Each row below holds a small network's activations on one input, seen along a few directions.
Each table varies a few parts of the input and shows all the possible inputs, shuffled.
A made-up example of a description, with smaller parts first: values(3) and (point or ring(9) or (line(4) and ring(8))).
Shared parts are said once, and a part with two or three values counts as separate values.

Other details of the inputs shift rows strongly along three fixed directions, in all tables alike. That doesn't count.

A family of inputs:
row 1: [-37  25 -18 -47 -25 -15  27 -12 -12   0 -16  17]
row 2: [-22  -6 -15 -46  11  -7  13   5  -3  10   0  23]
row 3: [-22  -2 -17 -23   2 -11   9  11 -11   6 -23   2]
row 4: [-7  2 54 20 18  5 11 -6 11 -7 25 12]
row 5: [ 43  22   1 -35 -52 -22 -25 -45  -9 -44 -23 -83]
row 6: [-45  22 -37 -37   0  -1  22 -11 -14  20   2  40]
row 7: [ 34 -37 -23  20   2  14 -34  37  39  16 -11 -13]
row 8: [ -4  -8 -14   4  18   3  -8  24   8  22 -39  13]
row 9: [ 34 -34 -14  20 -11   5 -17  10  18   1 -40 -45]
row 10: [  9  -7  32  43   3   6  13 -25  -4 -27  28 -10]
row 11: [ 28 -32 -45  47  17  16 -36  37  26  27 -13  -4]
row 12: [  6 -17  47  30   8  11  12   4   3  -8  31  16]
row 13: [ -9 -11 -32  13  39  14 -14  19   7  39 -21  30]
row 14: [ 10  25  50  12   4   3 -11   9 -26   7  43  18]
row 15: [-36  19 -17 -66 -13  -8  29 -12  -4  10   6  37]
row 16: [  6   6  36  45  -8   0  12  18  -1 -32  19  14]
row 17: [ 34  24 -19 -32 -28 -13 -23 -48 -16 -28  -2 -51]
row 18: [-22   8  30  31  15   0  18 -17 -12 -12  35 -15]
Description of these inputs: values(3) and (point or line(5)).
The inputs of row 12 and row 9 match in every part but the values(3) part. If row 7 is changed in the same way as row 12 into row 9, which row does it become?
Answer: row 16
Which other rows does row 6 become when the line(5) part takes its other values? List them by row number.
Answer: row 10, row 11, row 13, row 18
Which other rows does row 17 become when the values(3) part takes its other values? List them by row number.
Answer: row 5, row 14

A family of inputs:
row 19: [  7 -12 -48 -49  -4  -7  -2  -3  -6  -8 -17  38]
row 20: [-16  25  15 -22  -4 -10   9  -8 -22   3   8  -4]
row 21: [ -7 -14  35  67  18  13   6  22   8  20   6  -9]
row 22: [ -3  20   8 -10  -9 -10  -1  -8 -17 -16   9  11]
row 23: [  8  -7 -15 -35 -10  -1  -1 -15  10 -22 -15   7]
row 24: [ 39 -10  52  72 -12   1 -17 -34  28 -31  29 -98]
row 25: [ 10   0 -27 -30  -3  -3   1 -18   0 -20  -7   2]
row 26: [ 10 -33 -41  13  14   6 -25  34  27  35 -37  -7]
row 27: [ 18  -3 -19 -31 -16 -12  -6 -11  -5 -22  -9   6]
row 28: [-32  16  31   1   0  -7  32  -6  -5 -14  19  31]
row 29: [  5 -27 -47   4  15  17 -27  26  15  57 -22 -15]
row 30: [-15  11 -43 -59 -13  -5  -4   1 -18  17 -22  17]
row 31: [-14  19  20   4   1  -1  28  -9 -15 -17  32  35]
row 32: [ -8  16   6  -7  -5  -6  11 -17 -18 -10   3  10]
row 33: [ 16 -31 -44  10  21  16 -29  34  22  29 -31  -8]
row 34: [  5 -16  34  63  22  14   1  30  12   8  13  -4]
row 35: [-10  -3 -50 -50  -6  -3   8   1   4  -3 -24  28]
row 36: [ 15  -2  30  61  22  13 -13  27  -1  15  22  -4]
row 37: [  7   8 -23 -29 -12 -13  -7 -18  -2 -14  -9   0]
row 38: [-14  16   6 -16  -9  -5  10 -15 -14  -2  15   4]
row 39: [ -6  13 -17 -41  -6 -14   2 -17  -7   6 -11 -15]
row 40: [ 21  -3  13  48   2  13 -22  32   4  26   2 -29]
row 41: [-54  26  36   9  23   4  35  14 -24   1  40  83]
row 42: [  9  11 -23 -31 -18  -8   2 -12  -2 -11 -10  -2]
row 43: [ -2 -29 -36   2  20   6 -17  34  24  58 -40 -23]
row 44: [ 30 -41 -16  30   6  11 -30  23  27  10 -18 -32]
row 45: [ 21 -27  22  47  11  15 -14  25  25  16  -6 -17]
row 46: [ -2  11  58   6 -38 -14  32 -61  12 -60  28 -71]
row 47: [ 30  -4   2 -23 -44 -20  -4 -72  30 -73  -9 -96]
row 48: [ 17   9  -9 -38 -19  -5 -11 -10  -8 -14 -15   3]
row 49: [-11  -1 -51 -47   1  -3   5 -13 -10   7 -27  29]
row 50: [-42  36  38  11  17   1  29  16 -50   6  32  82]
row 51: [ -3 -26 -40   0  24  11 -23  31  20  56 -33 -23]
row 52: [-34   6  39  13  18  -3  40  24 -26 -15  35  96]
row 53: [ 23   4  32  -2 -47 -17  22 -58  25 -69   4 -82]
row 54: [-12  16 -40 -56 -11  -9  -8   2 -13  11 -25  21]
row 55: [-18  14   7 -19   5  -7  17 -19 -10   2  14   1]
row 56: [ -2  13 -20 -34 -14 -11  -4 -17  -1  -3 -11  -5]
row 57: [ 21  -4  39  57  17  15 -18  25   3  20  20   2]
row 58: [ -8   9  42  66  38  20  -6  57 -24  33  33  47]
row 59: [ 13 -29 -18  33  10  15 -23  13  23  25 -27 -43]
row 60: [-13   5 -49 -53  -2  -5   0  -9  -1  11 -20  26]
row 61: [-25  21  62  14 -14  -4  36 -40  -8 -44  50 -16]
row 62: [ -4  14  30  -1   4   2  17 -13 -14 -20  30  43]
row 63: [ 30 -17  16  48   5   9 -30  33   1  16   3 -20]
What do these inputs look like to the network?
Answer: line(5) and line(9)
The inputs of row 44 and row 52 match in every part but the line(5) part. If row 51 is changed in the same way as row 44 into row 52, which row does it become?
Answer: row 43
Which other rows does row 62 become when the line(9) part takes its other values? List them by row number.
Answer: row 19, row 24, row 25, row 29, row 31, row 49, row 55, row 60
Which other rows does row 54 become when the line(5) part takes its other values? List them by row number.
Answer: row 28, row 41, row 56, row 60

A family of inputs:
row 64: [ 26 -46 -36  23  -2  12 -30  30  39  14 -37 -25]
row 65: [-15   9  37  50  19   6  32 -12 -12 -24  48  50]
row 66: [-40  34 -51 -59   8 -11  17  11 -64  10  -3  97]
row 67: [-14  17 -36 -43 -19 -17   8   7 -35  -9 -29  24]
row 68: [ 15  15 -12 -70 -68 -25   2 -58  19 -30 -22 -96]
row 69: [ 36 -42 -35  22   7  16 -28  46  38  23 -34 -22]
row 70: [-20  35  66  45  -6  -2  16  -9   1  -4  25 -39]
row 71: [ 13  19 -23 -65 -51 -18  -6 -61   9 -14  -3 -80]
row 72: [ 55 -40 -18  29   3  19 -52  39  28  32 -53 -43]
row 73: [-20  16 -18 -73 -31 -27  20 -60   4 -35 -36 -46]
row 74: [-28   6 -17 -88 -26 -22  34 -46  -4 -26 -21 -23]
row 75: [-28   7  58  35  21   7  24 -14 -11  12  51 -21]
row 76: [ 23 -39 -31  15  13  13 -35  57  22  33 -32  14]
row 77: [ 48 -37 -31  24  23  11 -52  36  23  41 -24 -21]
row 78: [ 15 -17 -36   7  40  26 -36  54 -11  58 -23  67]
row 79: [ -9 -27 -53   6  32  20 -18  44   5  40  -9  70]
row 80: [-62  39 -39 -94   7 -20  37 -40 -37  -5  -5  69]
row 81: [  1  -5  51  64  -2   2  29  -9   9 -36  26   1]
row 82: [ 43  -8  77  56 -15  -9  -5 -12  19 -44  23 -64]
row 83: [-20  16  48  26  24   7  18  14 -28 -16  61  86]
row 84: [-11  14  43  34  22  10  26   8 -15 -23  60  59]
row 85: [ -8  34  56  54   1   4   1 -24   2   3  39 -58]
What do these inputs look like to the network?
Answer: values(2) and (point or line(4) or line(6))
Which other rows agree with row 74 in the values(2) part? List them by row number.
Answer: row 64, row 67, row 68, row 69, row 70, row 72, row 73, row 76, row 81, row 82

A family of inputs:
row 86: [-28  42  13 -53 -15 -18  31 -27 -33 -24  15  32]
row 87: [ -9   4  -2  17  18  10 -15  40 -11  51  -3  13]
row 88: [-12  10  47  47   1   4  15 -11  -1  -6  36 -26]
row 89: [  8 -15 -49 -45  -8  -6  -8 -22  15   4 -39 -34]
row 90: [ 12 -11   8  50  15  13 -34  35   7  56  -7 -38]
row 91: [-25  10  37  15  13   4  29  13 -14  -9  31  64]
row 92: [-11   5  45  44   6   5  15 -16   1  -6  38 -24]
row 93: [ 18 -32   0  56  17  15 -22  44  19  28 -17 -17]
row 94: [ 34 -12 -37 -41 -21  -7 -22 -25  15 -21 -22 -36]
row 95: [ 21  18  10 -40 -40 -17  11 -63  -2 -71  11 -29]
row 96: [ 30 -10 -45 -30 -15  -5 -22  -8   9  -9 -31 -14]
row 97: [ 35 -21 -18  31   4   9 -34  18  12  10 -19 -32]
row 98: [-19 -11 -42 -48  14   0   6  26  -4  18 -19  69]
row 99: [  3   8  45  21 -13  -6  11 -41  12 -39  18 -55]
row 100: [-41  22  32  15  16   1  32  10 -19   3  34  55]
row 101: [-17  -7 -44 -40   9  -2   8  28  -6  16 -28  72]
What do these inputs look like to the network?
Answer: values(3) or ring(5) or (values(2) and line(4))
Which of the alternatives is row 99?
Answer: ring(5)
